A small network was shown many inputs. Here are its activations along a few directions, one row for each input.
Each table varies a few parts of the input and shows all the possible inputs, shuffled.
Descriptions start from the smaller parts, as in this example, which fits no table here: one of 6 places along a line, together with either a single point or one of 9 places around a ring or (one of 2 separate values, together with one of 5 places around a ring).
Shared parts are said once, and a part with two or three values counts as separate values.
(in the rows, 128 means zero)

Other details of the inputs vary at random and push rows far along three fixed directions, the same in every table; ignore that.

Table:
r1: [118 130 114 186 142 131 143 100  46 209 115]
r2: [ 72  98 125 149 100 183 100 124 188 179 174]
r3: [112 117 110 125  75 107  97 110 237 116 116]
r4: [131 116 169  78 140 101 128 166 102  74 105]
r5: [103 111 161  88 131 109 113 151  82 133 139]
r6: [ 81  88 126 158  95 176 106 138 191 183 174]
r7: [100 131 125 151  94 162 104 137 175 171 166]
r8: [165 134 144  68 102  68 107 110 148  80  68]
r9: [105 105 135 136 146 121 144 117  36 146 114]
r10: [178 141  85 156 120  75 137  85 166 101  77]
r11: [ 89 103 170  73 123 114 110 158  99 122 138]
r12: [ 89 131 116 141  92 169 113 128 170 162 172]
r13: [151 148 121 134 128 140 140 136 186  98 134]
r14: [187 182 111 121 152 108 142 131 128  93 114]
r15: [117 105 168  61 145 103 115 167 101  86 110]
r16: [ 93 129 125 150  92 168 109 133 176 166 159]
r17: [176 165 103 139 155 121 168 113 131  88 119]
r18: [122 106 161 104 154 101 138 145  53 112  92]
r19: [ 90  90 160  79  93  58  77 131 123 135  92]
r20: [186 190  91 151 144 120 159 113 124 107 127]
r21: [144 131 152  94 137 109 132 160 122  71 110]
r22: [103  79 167  88 137 113 118 155  98 114 144]
r23: [115 125  97 206 137 159 154  87 103 199 125]
r24: [185 153 110 120 154 112 161 133 144  74 126]
r25: [173 168  93 150 147 135 152 114 134  99 110]
r26: [184 176  85 154 156 130 163 109 123  99 100]
r27: [116 151 121 115  91 157 114 144 202 111 171]
r28: [175 165 102 154 154 132 154 107 137  98 118]
r29: [155 165 119 113 133 129 129 137 157 100 126]
r30: [117 131 118 190 139 133 140  97  43 202 119]
r31: [165 176 113 129 123 132 140 140 176  98 125]
r32: [182 182 110 112 143 108 149 137 136  85 126]
r33: [142  99 152 106 174  95 138 134  56 117 102]
r34: [ 99 104 173  75 130 111  93 161 102 130 136]
r35: [122 110 106 198 138 152 145  99 101 189 132]
r36: [ 93  85 175  80 141 120 107 152 110 119 130]
r37: [123 105  89 194 100 128 129  34 116 207  85]
r38: [ 53  89 126 135  85 186 102 135 201 182 191]
r39: [ 93 103 180  85 120 114 104 164 103 122 129]
r40: [134 100 172  49 100  57  85 125 117 106  78]
r41: [120 100 184  74 146  98 123 165 106  83 115]
r42: [ 97 117 122 175 136 141 120  97  48 210 132]
r43: [103 105 176  86 127 106 104 165  97 133 129]
r44: [175 182  98 145 144 128 149 114 133 110 113]
r45: [136 127 109 140 121 151 134 130 178 120 162]
r46: [126 119 176  60 143  94 102 167  97  96 123]
r47: [ 65 103 113 144  84 183 109 133 179 175 177]
r48: [ 92 104 114 183 140 151 134  92  43 197 118]
r49: [175 164  99 149 157 130 158 109 141 104 114]
r50: [ 89  73 150 131 142 126 128 124  56 166 139]
r51: [ 90  87 172  80 133 117 117 153 105 111 142]
r52: [116 133  85 202 136 156 160  80  62 184 125]
r53: [180 146 115 137 150 120 153 136 151  92 118]
r54: [107 119 144 124 140 115 135 123  47 147 122]
r55: [122 121 177  64 132  97 116 174 116  91 114]
r56: [171 166  99 151 148 130 167 107 134  95 126]
r57: [119 107 173  59 132 104 117 181 128  77 113]
r58: [140 103 116 115  71 122  93 101 234 122 121]
r59: [126 107 155  96 166  94 150 133  54 112 106]
r60: [130  91 181  76 147  96 121 169 106  84 120]
r61: [174 180 108 146 135 127 150 125 145 102 114]
r62: [101  87 120 182 150 147 132  94  58 202 129]
r63: [115 104 143 139 164 118 139 107  45 151 107]
r64: [111 113 123 110  98 162 111 156 228 116 184]
r65: [130 123 122 127 111 159 107 145 213 109 170]
r66: [136 160 112 131 105 146 120 137 177 120 167]
r67: [ 99 126 122 108  86 169 108 155 221 109 176]
r68: [ 92  93 159  86 131 119 121 152  88 118 128]
r69: [111 140 134 112  85 155  96 166 226 131 173]
r70: [190 190  91 150 151 122 149 114 129 114 116]
r71: [127 107 180  73 144 100 125 165 119  76 116]
r72: [127 152 124 119  99 154  96 148 205 119 171]
r73: [184 177  89 158 153 131 160 106 119  93 104]
r74: [ 78  89 119 150  95 178 108 130 184 176 188]
r75: [171 167 101 148 137 132 158 128 148  97 109]
r76: [139 128 114 144 125 154 122 128 180 120 155]
r77: [113 127 123 182 133 134 133 106  56 196 125]
r78: [186 184 111 125 152 115 148 123 127  81 107]
r79: [ 99  94 164  99 132 118 120 155  92 124 114]
r80: [ 96 133 114 139  94 161 110 134 171 170 177]
r81: [110 112 185  68 129 101 110 170 102  97 119]
r82: [ 81  88 128 160  95 178 104 136 189 180 176]
r83: [ 82  79 162 125 140 125 126 134  77 168 120]
r84: [171 171  84 152 109  75 134  81 153 108  68]
r85: [ 89 104 167  70 124 114 111 160 100 125 136]
r86: [ 77  82 113 139  48 151  79  86 199 187 124]
r87: [120 131  87 203 144 158 149  79  67 191 114]
r88: [154 149  90 132  93  89 121 103 197  88  82]
r89: [182 190  89 150 146 121 169 108 117 104 114]
r90: [101  87 116 190 154 145 136  88  46 211 125]
r91: [146 146 152  83 140 107 120 152 119  79 118]
r92: [131 122 119 121 115 158 110 147 217 116 165]
r93: [196 162  99 172 157 122 168 113 126  97 112]
r94: [117 147  91 196 123 155 142  87  85 200 149]
r95: [107 100 141 134 158 117 149 110  44 152 116]
r96: [173 183 104 141 138 131 142 117 141  98 121]
r97: [115 137 111 114  98 162 121 149 207 109 163]
r98: [187 172  92 155 166 126 166 102 129 102 105]
r99: [180 186  97 148 146 128 150 111 132 104 112]
r100: [ 87  82 159 137 145 126 131 124  62 170 116]
Each input here is: one of 5 places along a line, together with either one of 2 separate values or (one of 3 separate values, together with one of 6 places along a line).
The inputs of r75 and r55 match in every part but the place on the line of 5. If r79 is changed in the same way as r75 into r55, which row does it become?
Answer: r61
The inputs of r48 and r28 match in every part but the place on the line of 5. If r97 is changed in the same way as r48 into r28, which row does it become?
Answer: r38
Which other rows does r42 become when the choice among 3 separate values takes its other values? List them by row number.
Answer: r30, r94
Start at r66 and move only the place on the line of 5, one step at a time. The first step leads to r54. Which rows follow, in order?
Answer: r9, r51, r22
Which other rows does r86 become when the choice among 2 separate values takes its other values? List them by row number.
Answer: r88
Which other rows does r23 become when the place on the line of 6 takes its other values? List them by row number.
Answer: r13, r41, r71, r83, r100

Table:
r101: [ 99  69 169 127 110 110 101 111  95 152  73]
r102: [ 97 153 101 132  70 124 114 132 222 128 134]
r103: [134 114 159  89 154 117 124 151 134  95 123]
r104: [146 177  94 156 140 145 159  98 105 137 121]
r105: [224 191  79 186 162 125 184  98 145  90 115]
r106: [ 80  78 146 130 136 125 127 131  52 153 132]
r107: [119  88 149 147 163 105 137 124  34 154 112]
r108: [131 106 153  85 123 122 122 170 161  81 147]
r109: [152 160  82 160 148 146 154 111 136 105 123]
r110: [ 96  74 165 132 145 121 127 127  63 168 131]
r111: [153 155 145  92 143  98 148 142  88  79 118]
r112: [162 112 149 106 128  89 135 115 103  81  47]
r113: [194 152 117 125 194  93 176 122  60  75  77]
r114: [150 140 134 142 172 109 141 121  61 138 100]
r115: [193 122 118 104 160  52 132  80  92  94  77]
r116: [135 129 155  93 149 111 107 164 127 100 124]
r117: [154 157 118 147 110 150 123 138 203 123 163]
r118: [172 157 121 161 150 119 152 113 101 133 121]
r119: [193 159 125 110 177 100 147 146 132  52 100]
r120: [184 161 117 118 190  96 181 111  56  68  78]
r121: [ 87 130 105 184 107 162 135  99  91 197 156]
r122: [120  97 162 144 123  95 111  98  51 165  55]
r123: [138 135 154  89  82 110  92 141 170  95  86]
r124: [170 143 136  81 152 118 148 151 155  60 115]
r125: [ 69  58 170 101 110 143 112 149 113 163 156]
r126: [164 153  94 157 151 148 161 110 143 119 121]
r127: [113 116 171  72 125 125  88 182 176  97 149]
r128: [123 122 123 144 103 160 115 143 213 125 175]
r129: [100 140 107 160 105 178 116 117 151 193 156]
r130: [109 128 163  61 115 129  91 184 168  99 148]
r131: [ 79  60 159  88  96  96  60 108 128 183 138]
r132: [137 138 100 151 132 160 141 122 167 128 140]
r133: [146 130 146 134 178 103 147 115  32 149  91]
r134: [169 157  82 187 114 130 158  63 125 117  61]
r135: [119 148  86 192 114 105 141  92 101 196  88]
r136: [108 124 111 140  99 164 124 137 190 120 172]
r137: [132 130 104 143  98 167 122 146 223 113 174]
r138: [ 68  94 172  83 116 139  89 161 112 163 146]
r139: [146 161 105 155 111 146 128 133 154 138 152]
r140: [101 136 104 175 122 164 119 114 108 198 142]
r141: [139 136 155  88 126 108 119 165 117 100 134]
r142: [ 74  83 144 123 147 133 125 128  56 155 123]
r143: [144 156 114 153 132 153 126 123 168 142 142]
r144: [ 62 122 115 156  99 182 112 114 136 198 166]
r145: [175 166 105 173 139 130 145 120 136 126 134]
r146: [110 133 145  91 140 117 119 150  92 106 123]
r147: [ 99 105 162 111 126 120 116 142  67 164 134]
r148: [119 126 100 177 127 154 155  98 106 158 142]
r149: [ 84 135  99 182 122 167 130  97  88 198 143]
r150: [105  94 170 118 134 117 117 139  75 164 134]
r151: [108 118 120 147 119 168 112 134 193 145 161]
r152: [106 116 112 201 123 154 121 106  95 209 150]
r153: [134 165 107 147 109 151 142 117 152 127 154]
r154: [140 130 136 136 154 100 137 131  28 145 106]
r155: [117 123 169  64 103 123  98 183 166  99 158]
r156: [153 167  73 123  78 124 106  80 222 117 147]
r157: [105 126 167  59  98 126 110 171 163  88 161]
r158: [127 170  99 144 120 156 135 120 154 126 145]
r159: [ 80  72 144 122 121  86 126 131  98 158  89]
r160: [ 85 101 139 160 105 157 103 131 135 193 168]
r161: [132 140 146  84 139 115 108 167 120 100 123]
r162: [129 116 150  85 131 116 140 148 122  82 133]
r163: [186 191  71 161 149 149 173 103 166  84 121]
r164: [ 70  89 109 167 110 185 109 123 153 193 163]
r165: [131 144 101 192 130 146 151  91  62 204 129]
r166: [ 78  79 150 125 132 128 130 129  60 153 136]
r167: [125 108 147 102 128  70 122 149 154  97  89]
r168: [128 119 129 118 107 154 128 146 197 111 164]
r169: [153 146 103 162 113 158 130 133 215 113 166]
r170: [165 157 146  92 147 116 122 158 165  79 125]
r171: [129 146  98 144 127 163 146 113 163 122 141]
r172: [110 114  86 166  96 123  98  56 108 224 128]
r173: [133 113 155  95 154 115 120 158 132  92 124]
r174: [190 169  81 173 136 147 172 108 167 105 134]
r175: [192 158 123 105 177 105 168 131 112  61  93]
r176: [160 129 149  99 172 103 142 143 107  85 104]
r177: [121 142  84 159 103 115 144 109 184 123 107]
r178: [120 108 166  69 128 132 107 170 189  86 146]
r179: [162 122 144 101 155 100 153 147 100  77 114]
r180: [119 114  87 119  79 133  97  84 219 131 153]
r181: [ 78  65 179  99 116 134 104 154 127 152 157]
r182: [136 153 101 166 106 106 125 118 189 144 108]
r183: [ 51  94 166  91 114 145 100 144  98 164 150]
r184: [142 145 143 106 146  96 145 139  62  94 115]
r185: [111  97 149 121 152 111 151 119  39 133 115]
r186: [104 114 151  66 122 136 110 170 179  71 148]
r187: [110 128 165  58 115 130  93 182 170 101 147]
r188: [172 133  55 187 129 115 146  34 119 170 104]
r189: [116 123 158  95  95 101 109 120 108 104  73]
r190: [133 163  99 153 109 148 134 125 150 124 155]
Describe the family of inputs behind these rows.
Answer: one of 6 places around a ring, together with either one of 3 separate values or (one of 2 separate values, together with one of 6 places along a line)
The inputs of r140 and r127 match in every part but the place on the ring of 6. If r154 is changed in the same way as r140 into r127, which row does it become?
Answer: r152
The inputs of r158 and r114 match in every part but the place on the ring of 6. If r102 is changed in the same way as r158 into r114, which row does it become?
Answer: r182
Start at r103 and move only the place on the ring of 6, one step at a time. The first step leads to r175. Which rows follow, in order?
Answer: r120, r183, r138, r143
Which other rows does r157 become when the place on the line of 6 takes its other values? List them by row number.
Answer: r111, r121, r153, r184, r190
Which other rows does r177 become when the choice among 3 separate values takes its other values? List them by row number.
Answer: r134, r180
Start at r128 and move only the place on the ring of 6, one step at a time. The first step leads to r179. Which rows follow, in order?
Answer: r166, r121, r141, r160

Table:
r191: [115 131 101 198 137 148 150  82  55 203 120]
r192: [ 73  66 180 107 141 114 109 138  41 171 122]
r193: [122 139 109 152 107 165 119 127 198 144 161]
r194: [187 171 104 132 147 122 156 126 155  79 116]
r195: [162 162 120 105 112 139 118 156 217  74 151]
r196: [ 89 115 115 166 114 159 125 108 108 196 145]
r197: [113  89 187  63 157  78 115 164  47 107 106]
r198: [160 156 116 113 124 130 136 144 191  73 140]
r199: [160 151 125 102 129 126 134 147 176  69 132]
r200: [ 61  95 128 155  98 173 104 120 133 196 163]
r201: [185 172  79 185 169 122 182  84  77 126  95]
r202: [ 85  91 184  51 115 114  93 181 142  95 146]
r203: [135 100 167  99 176  82 145 132  10 116  83]
r204: [114  97 180  34  92  75  81 169 187  65 101]
r205: [134 130  95 155  93 119 115  79 170 152 110]
r206: [102 110 127 140 111 153 118 132 154 153 153]
r207: [135 147 102 161 123 152 130 116 153 148 143]
r208: [139 160  96 162 113 154 138 117 169 139 148]
r209: [ 67  95 136 137 110 157 107 128 121 181 153]
r210: [222 182 110 143 192  77 186 109  57  73  72]
Describe the family of inputs behind these rows.
Answer: either one of 2 separate values or (one of 3 separate values, together with one of 6 places around a ring)
Which other rows does r203 become when the place on the ring of 6 takes its other values? List them by row number.
Answer: r191, r192, r195, r199, r200
Which other rows does r199 become when the choice among 3 separate values takes its other values? List them by row number.
Answer: r198, r201
Which other rows does r200 become when the choice among 3 separate values takes its other values? List them by row number.
Answer: r202, r209
